Each row below holds a small network's activations on one input, seen along a few directions.
Each table varies a few parts of the input and shows all the possible inputs, shuffled.
Descriptions start from the smaller parts, as in this example, which fits no table here: one of 8 places around a ring, together with either a single point or one of 11 places around a ring or (one of 3 separate values, together with one of 6 places along a line).
Shared parts are said once, and a part with two or three values counts as separate values.
In the rows, 128 means zero.

Other details of the inputs shift rows strongly along two fixed directions, in all tables alike. That doesn't count.

Table:
R1: [159 111 107 120 125 136  97 134  72 127 191 108 194]
R2: [132 138 120 103 123  95 146 133  86 139 215 118 188]
R3: [132 139 131 117 111 135 108 110 154  74 115 133 122]
R4: [ 90 144 136  99 106 136 127  91 145 112 121 161 141]
R5: [ 79 148 143 109  99 142  99  89 150 119 119 165 138]
R6: [126 121 121 108 121  99 108 120  86 135 210 136 195]
R7: [159  78 144 156 182 114 172 147 119 203  55 151  56]
R8: [ 73 153 151 101 102 139 127 103 167 126  80 169  95]
R9: [120 163 140 121 101 140 114 118 164  78 118 120 111]
R10: [136 129 102 126 135 134 125 158  74 122 192  83 192]
R11: [115 116 144 119  99 156 117 119 141  88 121 137 127]
R12: [ 97 161 133 134 113 140 107 131 162  75 115 112 117]
R13: [ 90 125 155 128  92 159  95 100 138 108 127 148 118]
R14: [107 110 149 119 109 158 125 108 137  90 138 141 110]
R15: [176 111 105 179 177  92 156 149 161 177  36 129  63]
R16: [202  95  98 160 198  93 164 161 105 213 104 101 133]
R17: [ 72 133 152 136 112 163 125 129 145  92 137 120 104]
R18: [ 60 145 154 127 108 117 133 130 150 112 142 142 127]
R19: [ 95 133 148 108  95 154 119 117 131 111 127 137 107]
R20: [174 134  95 117 137 116  87 125  87 112 184 104 188]
R21: [ 76 129 158 136  98 149 131 111 165 122  97 130  83]
R22: [136 143 116 138 106 140  79 117 158  79 116 141 113]
R23: [174 144  91  97 135 113 109 140  84 108 183  94 175]
R24: [218 103 106 156 198  98 173 163  94 213 108 114 137]
R25: [ 91 123 153 109 103 115 132 107 147 106 142 163 132]
R26: [111 157  93 105 142 115 136 130  75 146 193 105 209]
R27: [125 132 117  88 119  97 129 135  83 131 209 126 180]
R28: [101 112 154 131 107 160  99 107 138 102 138 143 109]
R29: [ 99 141 152 123  96 153 134 114 134 115 136 129 115]
R30: [120 149  93  96 130 109 135 117  89 150 194 101 198]
R31: [194 118 113 177 179  96 166 151 148 180  37 141  65]
R32: [111 137 148 124  95 156 126 130 143 100 128 122 120]
R33: [193  99 111 170 178  98 154 138 150 163  30 158  70]
R34: [171 125 102 106 131 137 114 130  98 104 189 108 189]
R35: [113 138 153 120 105 157 111 130 180 100  84 145  83]
R36: [171  83 136 157 174 110 164 159 120 205  39 146  76]
R37: [102 148 143 137 108 133 114 118 191  92  79 121  80]
R38: [101 158 127 155 114 142 112 137 187  78  76 131  79]
R39: [ 60 133 166 128  97 114 137 115 185 122 106 151  88]
R40: [ 83 148 156 146 111 162 115 136 192  92  82 132  90]
R41: [103 132 154 124 105 158 134 119 138 101 146 125 104]
R42: [149  78 139 173 184 108 178 143 131 208  62 129  63]
R43: [192  75 112 150 190  96 175 135  67 215 108 136 138]
R44: [185 146  71 105 131 115 106 147  86 100 186  98 169]
R45: [174 124 101 118 136 134  91 133  90 124 194 108 195]
R46: [ 99 128 138 128  97 150 119 130 150 103 128 108 120]
R47: [177 119 104 136 194  80 188 136  80 237 106 136 151]
R48: [122 134 106 123 135 132 133 141  65 135 201  89 187]
Each input here is: one of 6 places along a line, together with one of 8 places along a line.
Q: The inputs of R37 and R30 match in every part but the place on the line of 8. If R23 is changed in the same way as R37 into R30, which row does it become?
A: R8
Q: The inputs of R4 and R34 match in every part but the place on the line of 8. If R47 is changed in the same way as R4 into R34, which row does it become?
A: R24

Table:
R49: [ 33 172 182 119  79 137 137  93 235 108  28 191  53]
R50: [184 129  92 149 162  97 139 166 123 133 122  94 118]
R51: [170  68 142 137 149 135 141 134  80 165 137 143 128]
R52: [ 92 169 121  52  59 136  74  79 121  46 228 150 203]
R53: [213 107 101 137 160 114 118 133 111 134 111 135 128]
R54: [135  88 133 148 155 116 167 155  91 169 154 101 120]
R55: [ 56 188 119  75  63 135  74  94 129  57 231 122 216]
R56: [ 29 116 210 146  82 202 123 106 206  95  42 164  24]
R57: [133 137 109 128 160  63 169 134 114 178 134 134 145]
R58: [192 129  85 147 167 122 126 148 106 142 110 104 132]
R59: [ 75 143 147  86  61 189 107 120 103  61 234  86 171]
R60: [198 135  92 140 164 117 139 156 117 143 109  98 130]
R61: [136 134 106 121 157  90 151 119  96 186 124 138 161]
R62: [191 120  95 159 168 114 114 152 121 142 111 103 140]
R63: [ 83  86 187 175 133 156 141 129 169 160  46 156  51]
Q: The inputs of R61 and R58 match in every part but one. If R57 is changed in the same way as R61 into R58, which row does it become?
A: R50
Q: What is each input in this table made of?
A: one of 3 separate values, together with either a single point or one of 4 places along a line
Q: Which other rows does R63 become when the place on the line of 4 takes its other values? List them by row number.
A: R54, R56, R59

Table:
R64: [144 106 129 149 169 106 151 137 117 188  91 144 120]
R65: [161 113 115 129 147 126 136 137  95 139 146 112 144]
R66: [107 141 133 134 113 147 112 119 155 103 101 138 106]
R67: [ 87 134 147 131 104 142 112 112 159 104 114 144 117]
R68: [140 128 123 126 122 138 116 133 119 110 158 108 138]
R69: [ 85 138 152 113 101 135 130 108 160 115 111 152 104]
R70: [160 111 117 156 168 110 141 142 126 172  76 132 106]
R71: [102 150 136 126 116 122 137 129 158 114 114 128 110]
R72: [122 123 122 107 121 133 133 126  91 131 185 112 164]
R73: [108 135 126 110 120 133 126 117 113 133 154 127 155]
R74: [ 92 135 147 126 111 138 122 112 145 127 111 147 117]
R75: [143 140 103 109 126 134 111 125  94 110 177 106 178]
R76: [148 103 127 137 155 112 152 137  91 178 133 127 135]
R77: [145 122 118 155 173 101 163 148 124 187  85 123 115]
R78: [105 133 146 121 115 126 127 120 150 118 119 149 115]
R79: [105 132 149 128  97 155 112 124 159  93 114 130 103]
R80: [ 98 148 142 119  94 158 105 113 162  87 119 136 121]
R81: [113 132 135 138 129 130 145 140 138 129 121 115 113]
R82: [ 84 128 156 128  94 151 113 116 158  89 129 138 109]
R83: [108 144 137 126 104 140 114 117 165  90 103 145  96]
R84: [125 130 126 128 114 147 118 129 128 101 141 120 124]
R85: [161 141  87 110 132 124 104 134  77 116 212  88 202]
R86: [163  99 125 156 166 114 148 147 122 169  85 127  96]
R87: [183 112 108 139 166  95 147 145 105 173 115 126 136]
R88: [106 129 143 128 115 123 123 117 153 113 117 147 113]
R89: [158 117 124 138 155 109 146 131 128 153  91 140 109]
R90: [139 139 111 115 120 123 113 129 122 102 155 116 143]
R91: [142 125 107 104 127 127 122 137  67 121 225  98 199]
R92: [118 126 141 126 127 115 139 119 134 145 110 149 114]
R93: [137 116 139 138 132 140 136 132 138 135 104 133 106]
R94: [171 111 122 144 163 104 154 138 125 173  88 141 112]
R95: [147 142 108 112 120 122 110 128 114 103 177 109 160]
R96: [120 143 125 118 108 142 104 124 134 101 142 120 146]
Q: The inputs of R71 and R81 match in every part but one. If R69 is changed in the same way as R71 into R81, which row does it become?
A: R72
Q: What is each input in this table made of?
A: one of 3 separate values, together with either a single point or one of 4 places along a line or one of 6 places around a ring
Q: A walk changes only the place on the line of 4. It starts at R88 and steps to R78. List the rest of the walk in order.
A: R92, R69
Q: Which other rows does R76 become when the choice among 3 separate values takes its other values? List them by row number.
A: R74, R92

Table:
R97: [100 155 117 107 115 119 142 121 118 123 169 109 161]
R98: [105 128 150 135 138 116 138 106 161 178  37 184  85]
R99: [148 135 109 154 152 139 120 145 129 148 104 100 127]
R100: [109 107 161 155 138  94 165 126 177 156  64 158  61]
R101: [191 132  86 140 189  73 155 146 103 203  85 132 135]
R102: [ 68 128 168 138  87 155 112 130 174  83 142 119  94]
R103: [102 149 144 138  97 139  94 121 186  59 112 142 101]
R104: [134  85 155 164 148 135 122 131 139 166  90 149  96]
R105: [ 99 161 132 109  71 138  84 106 177  36 157 129 132]
R106: [137 117 125 110 107 162 114 115  92 111 166 126 148]
R107: [133 107 144 172 143 121 122 141 179 129  46 146  66]
R108: [187 135 100 112 136 135 127 144  93 121 160  90 161]
R109: [150 112 114 141 160  90 153 151  89 153 177 112 158]
R110: [111 125 139 145 146 133 130 117 134 160  77 155 121]
R111: [ 46 166 139 106  74 167 106 121 144  65 171 103 148]
R112: [134 112 127 118 135 124 156 132 107 125 143 120 103]
R113: [ 92 146 134 110 104 141 111  95 139 118 126 144 148]
R114: [144 125 100 121 142 146 108 131  62 153 197  92 205]
R115: [137 143 117 156 157 121 134 136 150 145  67 133 109]
R116: [ 86 125 159 164 138 145 152 139 168 164  60 127  68]
R117: [191  92  80 142 201  99 146 151  31 224 152 103 204]
R118: [187 125  69 141 180 106 132 159  68 170 151  84 187]
R119: [140 156 104 100  83 169  92 124 110  48 197  94 158]
R120: [126 130 124  97 106 110 100 109 108 112 185 148 170]
R121: [144 117 109  89 114 146 109 109  72  96 205 117 171]
R122: [ 77 141 162 116  92 111 130 117 177  99 121 159  88]
R123: [102 116 143 140 118 124 129 142 133 113 147 120 120]
R124: [156 108 142 115 141 130 152 121 127 167  90 160 115]
R125: [152 135 137 122 128 134 144 130 174 124  65 147  83]
R126: [154 120 127 102 121 152 123 122  84 131 165 116 166]
R127: [161 115 120 137 144 128 135 129 138 119  83 134  76]
R128: [134 123 148 117 134 122 179 136 147 154  99 141  93]
R129: [139 151 111 106 106 105  98 124 138  85 163 132 147]
R130: [ 84 141 149 149 136 128 156 131 161 146  76 141  91]
R131: [158 123 113 145 133 132 100 146 122 109 160  97 144]
R132: [107 141 135 130 143  97 165 130 143 174  83 149  99]
R133: [ 77 141 153 112  77 156  80 102 150  56 168 149 146]
R134: [106 127 140 109  95 130 100  99 137  93 165 147 152]
R135: [ 93 140 143 108  80 167 129 123 130  74 168 112 116]
R136: [202  98 107 132 185  99 188 164  53 209 151  92 153]
R137: [144 159  91 116 131 117 120 123 121 118 147 108 166]
R138: [130  84 149 159 149 122 124 131 134 161  81 156 103]
Q: What is each input in this table made of?
A: one of 3 separate values, together with either one of 4 places along a line or (one of 2 separate values, together with one of 5 places along a line)
Q: The inputs of R111 and R118 match in every part but the choice among 3 separate values. If R132 is changed in the same way as R111 into R118, which row does it become?
A: R101
Q: Which other rows does R117 become when the choice among 2 separate values takes its other values? List them by row number.
A: R138
